A small network was shown many inputs. Here are its activations along a few directions, one row for each input.
Each table varies a few parts of the input and shows all the possible inputs, shuffled.
A made-up example of a description, with smaller parts first: ring(5) and (point or line(11) or (values(2) and line(6))).
Shared parts are said once, and a part with two or three values counts as separate values.

Other details of the inputs vary at random and push rows far along two fixed directions, the same in every table; ignore that.

Rows:
x1: [-10 -17   9  -4 -12 -22  -9  28   8 -23 -18]
x2: [-11 -26   9  -2  -6 -21 -13  24  13 -13 -23]
x3: [  3  -9  -2  15   2  15  -2  19 -29  -8   7]
x4: [  3 -18  -2  13  17  11 -10   9 -22  -7   1]
x5: [ -7  17   3 -18 -15 -25   5 -23  48   8 -16]
x6: [-10 -19  11  -1 -21 -16  -7  32   9 -16 -16]
x7: [-12 -18  12  -3  -8 -19 -11  26  12 -19 -21]
x8: [ 21  23 -15  -4  -3   9  16 -31   6  19   3]
x9: [  2 -14   0  14  15  13  -8   9 -23 -11   3]
x10: [ -8  12  -1   3  12  10  -6 -13  -8   7   9]
x11: [ -8  -6   2  11  13   9 -14  12 -26  -8  10]
x12: [  2  11   6 -33 -19 -27  28 -11  44  11   1]
x13: [ -3 -12   0  15  10  16  -9  14 -22  -4   7]
x14: [  7  11  -3   3  10  10   2 -12 -11   1   4]
x15: [ -5  -9   0  13  10  15  -8  14 -25  -7   8]
x16: [  2  -7   3 -11 -20 -21   2   1  23  -1 -21]
x17: [ 12  27  -9  -1  -5  13  12 -29   9  20  11]
x18: [ -3 -17  -1  11  11  16 -12  12 -23  -2   6]
x19: [  0   1   3  -8 -20 -21   5   6  25  -8 -17]
x20: [  0 -23   9   2 -19 -18  -1  28   9 -18 -21]
x21: [ -5 -17   6  -2 -15 -21  -5  30   9 -23 -17]
x22: [ -6   5  -4   4  14   8  -7 -15  -7  14   8]
x23: [ -1  11  -1   3  18   7  -4 -16  -8   1   5]
x24: [ 10 -10   0  -9  17  10  18  -7  -6  16  17]
x25: [-4 13 -3  4  9 11 -1 -9 -9  8  8]
x26: [ -5  -6  -1  12  11  12 -10  15 -26  -9  12]
x27: [ -9   3   5 -14 -15 -23  -2   1  24 -10 -16]
x28: [ 17  28 -10   0  -7  11  15 -24   7  22  10]
x29: [-19   4   8 -14 -16 -23  -8   2  24  -3 -10]
x30: [  2 -24   8  -1  19  12  13  17 -24  -5  17]
x31: [  5  13  -5 -17 -35 -19  12 -13  42  15 -13]
x32: [ -2  -7  -2  11   5  13  -6  16 -30 -10  10]
x33: [ -9  -7  -1   9  22   7 -15   7 -24 -15   6]
x34: [10 -7  4 -6 15 11 20 -7 -6 12 19]
x35: [ 18  27  -8  -3   1   8  13 -30   8  16   4]
x36: [  5  24  -8  -7   4   9   2 -33  11  25   9]
x37: [ 10  13  -7   4  -4  13   4  -4 -14   2  13]
x38: [ 14  10  -9   6   2  13   9  -8 -12  -2   6]
x39: [ 18  31 -13  -4  -5   5  16 -29   3   9  10]
x40: [-11 -23  13   0  -8 -21 -12  23  12 -16 -21]
x41: [ -8 -13   3  15  14  14 -12  11 -22  -4   7]
x42: [  3  23 -11  -6  13   5   3 -38  12  20   4]
x43: [ -5   8   1   6  12   9  -6 -15  -8  10   8]
x44: [ -3  -4   2  -8 -23 -18   1   9  27   5 -15]
Description of these inputs: line(4) and (point or (values(2) and line(5))).
Changing only the line(4) part turns x4 into x1. The same change can be made to x18. Which row results? -> x26
A walk changes only the line(4) part. It starts at x36 and steps to x41. List the rest of the walk in order. -> x25, x11
Which other rows does x6 become when the line(4) part takes its other values? List them by row number. -> x17, x32, x44
Which other rows does x14 become when the line(5) part takes its other values? List them by row number. -> x7, x19, x23, x38

Rows:
x45: [ 1  0 -2 -1  1  0  6 -3 -1  4  4]
x46: [ 5  6 -3  1 -3  4  3 -5  3  4  0]
x47: [ -1 -11   6  -8  -3 -12   4   6  14  -1  -9]
x48: [  0  -1   1  -5 -16 -12  -3  10  11  -6 -10]
x49: [ 3  0 -2  0 -9 -3 -2  4  4 -3 -8]
x50: [-11   1   1   1   1  -7 -12  -5   8  -1  -6]
x51: [ 11   9  -6   8   2  10   0 -10  -6   4   3]
x52: [ -1 -10   4  -7  -7 -11   2   6  13  -3  -9]
x53: [ 1 -4  2 -5 -2 -3  3  1  7  2 -2]
x54: [ -7 -13   7  -8  -8 -11   3  11  10  -2  -5]
x55: [ 2 -3 -1 -3 -3 -3  3  0  7 -1 -7]
x56: [ 1  6 -2 -1 -1  1  7 -3 -1  1  6]
x57: [ -2  11  -3   5  14   6  -9 -17  -3   5   1]
x58: [  8  16  -7   6   5  16   3  -9 -14   4  12]
x59: [ 0 -1  0 -4 -5 -5  2  4  5  0 -2]
x60: [ -4 -38   6  23  16  14 -19  41 -49 -25   5]
x61: [  7  12  -4   1  11  14   8 -13 -11   7  17]
x62: [  5   9  -2  -1  11  12  10 -14 -10   9  17]
x63: [ 6  3 -3  1  0  2  2 -4 -1  1 -4]
x64: [-16   1   7  -2  -5 -12 -11   6  10  -7  -7]
x65: [ 1 -2  1 -3  3  3  6 -5  3  8  4]
x66: [ 0 -5  0 -3 -5 -4  1  3  5  0 -5]
x67: [-11   5   2  -1   1  -7 -12  -1   6  -1  -4]
x68: [  4   8  -3   4   1  10   3  -5 -10   0   9]
Changing only one part turns x65 into x47. The same change can be made to x50. Which row results? -> x57
What do these inputs look like to the network? -> line(4) and (point or line(5))
Which other rows does x46 become when the line(5) part takes its other values? List them by row number. -> x49, x53, x65, x66
A walk changes only the line(4) part. It starts at x52 and steps to x53. List the rest of the walk in order. -> x45, x61
A walk changes only the line(5) part. It starts at x54 and steps to x45. List the rest of the walk in order. -> x59, x60, x48
